Look-ups in named tables: a row name and a column name give one cell, copied from the table.

kuvis:
,bebe,daz
reg,-65.737,41.122
bepofaz,-25.913,3.322
pemog,-54.244,53.741
kesu,67.011,-58.396
zof,39.109,79.806
sodakis,42.648,-34.169
pez,-27.543,2.997

What is the daz of zof in kuvis? 79.806
What is the bebe of pemog in kuvis? -54.244
What is the bebe of zof in kuvis? 39.109
What is the bebe of bepofaz in kuvis? -25.913
What is the daz of bepofaz in kuvis? 3.322
What is the daz of pemog in kuvis? 53.741
What is the bebe of reg in kuvis? -65.737
What is the daz of kesu in kuvis? -58.396
What is the bebe of sodakis in kuvis? 42.648
What is the daz of sodakis in kuvis? -34.169
What is the bebe of pez in kuvis? -27.543
What is the bebe of kesu in kuvis? 67.011
What is the daz of pez in kuvis? 2.997
What is the daz of reg in kuvis? 41.122
Row with the largest daz: zof

tiz
|  | kes | nas | sedomob |
|---|---|---|---|
| talem | 42120 | 35236 | 56808 |
| vozuk | 29672 | 25456 | 18752 |
| vaso | 65702 | 78523 | 14087 |
| met | 25678 | 23663 | 36211 |

What is the nas of met in tiz?
23663
What is the nas of vaso in tiz?
78523
What is the sedomob of met in tiz?
36211
What is the nas of vozuk in tiz?
25456
What is the nas of talem in tiz?
35236
What is the kes of vaso in tiz?
65702
What is the kes of met in tiz?
25678
What is the sedomob of vaso in tiz?
14087
What is the sedomob of talem in tiz?
56808
What is the kes of vozuk in tiz?
29672
Row with the largest sedomob: talem

buroge.csv
,soki,rukite,saredom,reka,nedi,funus,ged
vive,51085,58120,71302,47377,56389,46131,56902
bulakez,54669,73727,52465,81777,62796,59461,52596
fem,56439,53582,63973,67702,64698,68264,63778
fura,61397,57560,63180,61545,56895,60165,63051
tez,69227,56831,45626,58952,63434,74538,54780
rep,59348,66162,68555,54826,61961,66896,52247
zamave,59559,47115,52755,69101,56990,70222,58241
kerifu,54179,70052,50861,51806,54410,55721,67789
duv,48701,50762,56425,79540,48994,68708,57188
nat,68268,68972,71125,62023,66700,45738,51894
darog,64572,65539,57207,78714,47989,55712,53490
kigim,53177,51652,48100,24537,47951,66809,76545
mase,50219,38904,57119,61892,60155,53504,49387
mol,58830,35961,67813,63551,62472,63432,57188

fura, funus => 60165
kerifu, soki => 54179
kigim, reka => 24537
fura, rukite => 57560
zamave, nedi => 56990
fura, saredom => 63180
mol, rukite => 35961
fura, reka => 61545
rep, rukite => 66162
kerifu, rukite => 70052
vive, reka => 47377
vive, ged => 56902
bulakez, ged => 52596
vive, soki => 51085
mase, soki => 50219
Row with the largest reka: bulakez

mirilek:
	boledir	voleno	sotama	neduze	rakibi	guvu
gam	178	143	179	206	189	167
bav	194	170	98	127	93	148
kud	173	152	195	109	108	141
gize	156	138	173	149	82	149
rezi	144	156	146	179	211	169
dunov	114	116	136	139	173	147
gekiled	140	162	192	186	253	158
kinepi	142	107	136	139	60	158
moni	160	137	205	198	120	162
rozito	169	120	112	123	235	162
nit	115	172	213	201	162	134
rosev	199	131	185	205	96	154
tul	130	146	130	201	217	169
dapi	147	175	206	139	79	182

rosev, guvu: 154
bav, sotama: 98
bav, voleno: 170
gam, sotama: 179
rozito, guvu: 162
nit, sotama: 213
dapi, neduze: 139
moni, boledir: 160
rezi, guvu: 169
kud, sotama: 195
gam, guvu: 167
bav, boledir: 194
gize, rakibi: 82
moni, rakibi: 120
kinepi, boledir: 142
dunov, voleno: 116
gekiled, sotama: 192
gekiled, boledir: 140
tul, boledir: 130

kerase:
,suz,pudovo,tis,pur,tekenel
kav,105,91,83,186,165
gotarel,93,89,122,219,61
sep,98,97,90,167,138
bato,96,110,116,232,67
bufo,91,118,86,178,173
mem,96,122,114,237,74
ritibuv,85,60,126,185,62
difadeb,91,93,123,220,61

suz of sep = 98
tis of sep = 90
pudovo of ritibuv = 60
suz of difadeb = 91
pudovo of bufo = 118
pur of bato = 232
pur of kav = 186
pur of sep = 167
pur of gotarel = 219
pur of ritibuv = 185
pur of bufo = 178
pudovo of difadeb = 93
pur of mem = 237
pur of difadeb = 220
Row with the largest pur: mem

sus
|  | zanumu | ver | poreko | tomil | vip | datobag | kupe |
|---|---|---|---|---|---|---|---|
| galefer | 65374 | 64486 | 37300 | 51633 | 40857 | 33608 | 33151 |
| zeg | 34862 | 70432 | 49340 | 14079 | 16088 | 44098 | 25044 |
| sodiba | 64342 | 55347 | 37466 | 69254 | 39006 | 25547 | 45804 |
| zimuv | 29083 | 26248 | 49359 | 52464 | 87065 | 50471 | 39247 |
| suvu | 26291 | 23505 | 50743 | 55108 | 84371 | 50724 | 40043 |
| soruno | 59615 | 49488 | 42292 | 73798 | 35615 | 20143 | 54425 |
| tazemem | 49288 | 68688 | 47820 | 29223 | 31615 | 41094 | 25583 |
| diz | 50829 | 25042 | 29144 | 55262 | 46893 | 30458 | 52902 |
| rima | 48222 | 11321 | 24117 | 51239 | 39753 | 24226 | 61981 |
| mub | 56917 | 46258 | 44528 | 72801 | 36579 | 19019 | 57444 |

diz, vip -> 46893
tazemem, datobag -> 41094
tazemem, tomil -> 29223
diz, poreko -> 29144
mub, datobag -> 19019
rima, poreko -> 24117
rima, ver -> 11321
zeg, kupe -> 25044
diz, tomil -> 55262
tazemem, vip -> 31615
mub, poreko -> 44528
sodiba, kupe -> 45804
zimuv, kupe -> 39247
sodiba, poreko -> 37466
zeg, zanumu -> 34862
zeg, datobag -> 44098
sodiba, zanumu -> 64342
mub, vip -> 36579
rima, tomil -> 51239

